These are the activations of a small neural network, seen along a few directions. Each row is one input.
Each table varies a few parts of the input and shows all the possible inputs, shuffled.
A made-up example of a description, with smaller parts first: one of 4 places along a line, together with either a single point or one of 9 places around a ring or (one of 2 separate values, together with one of 5 places around a ring).
Shared parts are said once, and a part with two or three values counts as separate values.
(in the rows, 128 means zero)

Other details of the inputs shift rows strongly along two fixed directions, in all tables alike. That doesn't count.

Rows:
R1: [114 148 143  98 142 150 145 153 138 118 119]
R2: [161 142 155  53  78  90 132 188 205 100 125]
R3: [149  91 103 164  98  81  78  83  92 162 131]
R4: [126 107 142 165 124 105  78  82  84 151 128]
R5: [ 73 156  81 159 179 200 203 117 141 138 135]
R6: [154 167 159  53  95 119 131 165 160  96 102]
R7: [136  90 138 180 135 100  63  82  76 148 131]
R8: [166 152 158  39 102 100 127 191 168  96  96]
R9: [139  71 103 186 116  93  94  78  76 166 133]
R10: [147  90 103 164 100  78  81  89  93 174 132]
R11: [120 163 145 102 135 151 149 142 141 123 118]
R12: [145  83 143 172 138  95  71  90  76 151 126]
R13: [157 164 163  42  83 105 128 185 167 103  98]
R14: [ 70 162  70 176 191 221 198 105 129 138 156]
R15: [ 51 163 115 184 213 243 195  99 110 123 152]
R16: [164 153 158  40  99 102 123 195 167  97  98]
R17: [131  88 140 179 130 102  63  80  75 149 130]
R18: [ 67 156  76 171 188 212 204 104 136 129 139]
R19: [148  98 142 160 126  82  58  87  90 148 121]
R20: [164 141 154  54  76  93 128 180 204  88 125]
R21: [ 75 149  81 154 182 202 204 122 134 136 143]
R22: [ 68 158 120 151 202 210 179 129 127 127 140]
R23: [138  98 146 158 113  87  59  87  86 150 122]
R24: [128 123 141 115 128 141 157 153 169 106 148]
R25: [136  83 147 170 125 100  72  89  72 154 127]
R26: [113 154 141 120 146 170 153 126 126 111 127]
R27: [158 147 160  57 101 120 129 187 158  92 100]
R28: [140  98 143 161 118  86  56  89  89 149 121]
R29: [ 72 161 123 156 191 219 178 119 124 114 140]
R30: [125 159 137 106 149 145 143 151 149 119 115]
R31: [160 131 157  48  82  89 134 190 198  96 128]
R32: [ 85 156  78 157 175 213 196 119 131 125 152]
R33: [168 139 161  62  78  84 143 199 186  80 129]
R34: [114 150 145  98 137 150 150 149 135 119 121]
R35: [143  82 100 177 107  95  85  77  81 159 138]
R36: [ 67 155 123 166 201 227 193 117 113 125 144]
R37: [151 150 150  81  90  91 137 177 187  87 133]
R38: [160 143 158  56  81  76 141 199 190  88 130]
R39: [135  98 138 174 134  90  63  90  85 165 126]
R40: [130 151 138 106 145 152 142 146 142 100 117]
R41: [150 162 155  57 102 115 125 184 169 104  99]
R42: [ 78 149  82 160 176 207 203 113 135 119 137]
R43: [124 131 138 115 125 142 150 146 173 100 149]
R44: [157  77 107 161  99  83  84  96  82 162 136]
R45: [ 71 153  74 163 193 214 204 119 126 143 157]
R46: [161 152 156  63  77  77 137 195 196  93 128]
R47: [141  92  98 172 109  86  84  86  89 177 139]
R48: [124 160 137 107 145 152 136 148 147 108 117]
R49: [ 71 163 127 147 196 210 189 118 120 130 142]
R50: [130 144 142 107 146 155 144 158 138 108 118]
R51: [141  81 102 177 107  91  88  77  85 156 131]
R52: [165 146 158  62  74  84 137 192 190  74 130]
R53: [146  89 104 165  99  78  81  81  94 159 125]
R54: [169 152 169  40  85 112 136 183 156  91  99]
R55: [145  89 105 163  99  74  84  89  96 171 125]
R56: [141  71 107 174 111  87  97  84  82 159 125]
R57: [ 87 147  83 158 179 212 204 125 128 130 147]
R58: [136  97 146 158 115  84  62  93  86 163 122]
R59: [141  75 108 157 104  71  90  90  90 164 123]
R60: [146  80 105 158 104  77  84  92  86 170 134]
Each input here is: one of 5 places around a ring, together with either one of 2 separate values or one of 4 places along a line or one of 6 places along a line.
The inputs of R41 and R22 match in every part but the place on the ring of 5. If R39 is changed in the same way as R41 into R22, which row does it become? -> R16
The inputs of R20 and R2 match in every part but the place on the ring of 5. If R37 is changed in the same way as R20 into R2, which row does it become? -> R46
Which other rows does R50 become when the place on the line of 6 takes its other values? List them by row number. -> R12, R25, R27, R36, R54
Which other rows does R31 become when the choice among 2 separate values takes its other values? List them by row number. -> R38
Which other rows does R3 become when the place on the ring of 5 takes its other values? List them by row number. -> R10, R35, R57, R60
Which other rows agree with R29 in the place on the ring of 5? List them by row number. -> R7, R15, R17, R26, R32, R35, R40, R42, R43, R51, R52

Rows:
R61: [133 128 123 116 127 139 136 138 133 119 118]
R62: [118  88 120 194 147 118 101  85  93 152 145]
R63: [105 145 112 149 153 161 148 118 131 126 143]
R64: [134 137 123 121 124 125 127 140 140 125 128]
R65: [111 102 114 184 141 115 103  81  82 168 140]
R66: [130 139 122 117 132 128 135 142 141 129 129]
R67: [124 139 126 116 124 128 137 140 139 131 132]
R68: [119 145 163 115 146 141 126 142 140 111 123]
R69: [129 139 120 115 123 137 133 129 139 119 119]
R70: [128 144 126 117 119 131 139 133 134 126 125]
R71: [120 134 129 118 125 125 139 138 147 128 131]
R72: [105 138 109 141 160 162 151 119 129 138 128]
R73: [193 100 184  86  62  28  31 136 104 129  96]
R74: [133 133 127 120 124 135 136 138 135 112 133]
R75: [130 130 130 114 119 139 142 131 133 121 123]
R76: [123 136 123 111 123 133 138 134 137 132 120]
R77: [133 127 124 112 131 136 139 138 133 124 119]
R78: [124 125 133 118 126 128 143 141 141 122 133]
R79: [130 128 130 122 125 132 137 135 143 109 132]
R80: [124 137 132 121 121 128 139 132 148 123 132]
R81: [130 141 120 115 131 129 137 140 135 130 121]
R82: [192  95 183  84  62  33  30 131 107 130  92]
R83: [132 130 124 115 123 140 136 131 133 113 121]
R84: [127 132 127 114 124 131 144 141 127 126 126]
R85: [102 130 117 140 152 165 158 121 121 134 133]
R86: [134 130 126 117 132 131 139 144 135 123 131]
R87: [115 103 119 190 137 118 101  77  90 162 150]
R88: [127 134 126 119 133 125 136 140 149 126 128]
R89: [130 125 130 119 133 128 140 142 143 120 130]
R90: [131 136 130 117 120 134 143 136 129 120 127]
R91: [130 144 120 118 123 132 134 133 135 119 123]
R92: [113 133 114 148 153 158 149 125 118 127 132]
R93: [131 133 133 119 120 134 141 137 135 120 135]
R94: [112 107 151 185 159 125  82  84  78 153 141]
R95: [137 128 127 121 124 128 131 143 134 119 130]
R96: [127 130 130 116 124 131 141 143 134 125 134]
R97: [130 137 119 116 126 136 132 136 139 125 116]
R98: [128 128 136 121 122 131 143 135 143 117 134]
R99: [127 139 126 114 119 136 138 128 138 127 121]
R100: [113  98 117 193 143 115  97  75  98 152 147]
R101: [133 136 124 118 123 135 138 136 129 113 125]
R102: [137 138 121 119 121 122 125 138 132 126 119]
R103: [121  93 115 185 149 119 104  85  78 161 139]
R104: [128 135 125 124 129 128 133 139 149 121 127]
What is each input in this table made of? -> one of 4 places along a line, together with either a single point or (one of 2 separate values, together with one of 5 places around a ring)
The inputs of R72 and R66 match in every part but the place on the line of 4. If R69 is changed in the same way as R72 into R66, which row does it become? -> R63
Which other rows does R101 become when the place on the ring of 5 takes its other values? List them by row number. -> R84, R90, R92, R103
Which other rows does R96 become when the place on the ring of 5 takes its other values? List them by row number. -> R74, R86, R93, R95
Which other rows does R89 become when the choice among 2 separate values takes its other values? List them by row number. -> R88
Which other rows does R90 become when the choice among 2 separate values takes its other values? List them by row number. -> R70

Rows:
R105: [117 163 131  82 144 175 159 169 144 119 115]
R106: [152 113 145 119 111  87  75 121 136 134 119]
R107: [178 120 177  50  60  53  86 158 162 118 104]
R108: [156  78  77 143  84  86 136 121 132 139 147]
R109: [125  99 136 176 127 114  85  75  84 140 117]
R110: [100 141 124 177 175 145 126 106 116 135 140]
R111: [109 161 128 122 148 191 155 128 134 113 130]
R112: [136 141 149  64 123 150 154 179 173  81 121]
R113: [106 124 129 171 161 132 110 101 121 140 129]
R114: [ 79 141  58 162 148 179 222 118 158 145 164]
R115: [132  64  51 198 114  88 111  69  78 194 145]
R116: [108  86 123 192 162 118  90  72  63 172 121]
R117: [121  92 129 201 144 106  57  70  82 173 150]
R118: [194  91 174  74  63  43  73 159 138 102  99]
R119: [ 89 181 119 139 179 216 188 127 130 105 140]
R120: [ 87 161 117 125 195 216 191 134 136 129 123]
R121: [106 160 127 121 169 170 168 145 122 124 115]
R122: [163 155 160  49  98 122 148 202 168  76 119]
R123: [157  85 161 155  89  41  48  93  82 165 137]
R124: [116 108 138 174 159 135 126 110  99 124 143]
R125: [ 87 152 128 140 186 218 188 145 143 107 155]
R126: [139 150 137  92 127 133 135 161 124 124 112]
R127: [161 152 172  43  73  95 118 185 173 107 113]
R128: [116 176 137  98 135 167 164 154 145  87 112]
R129: [ 88 166 141 123 158 162 171 147 145 112 135]
R130: [103 127 124 160 156 170 127  86 108 131 130]
R131: [162  83  70 153  61  69 104  87 109 154 134]
R132: [ 97  91 142 204 153 109  94  64  83 169 141]
R133: [170 146  78  53  63  93 160 192 208 103 118]
R134: [184 134 159  81  76  55  72 161 145 119 114]
What is each input in this table made of? -> one of 5 separate values, together with either a single point or one of 5 places around a ring
The inputs of R124 and R129 match in every part but the choice among 5 separate values. If R125 is changed in the same way as R124 into R129, which row does it become? -> R127
Which other rows does R114 become when the choice among 5 separate values takes its other values? List them by row number. -> R108, R115, R131, R133
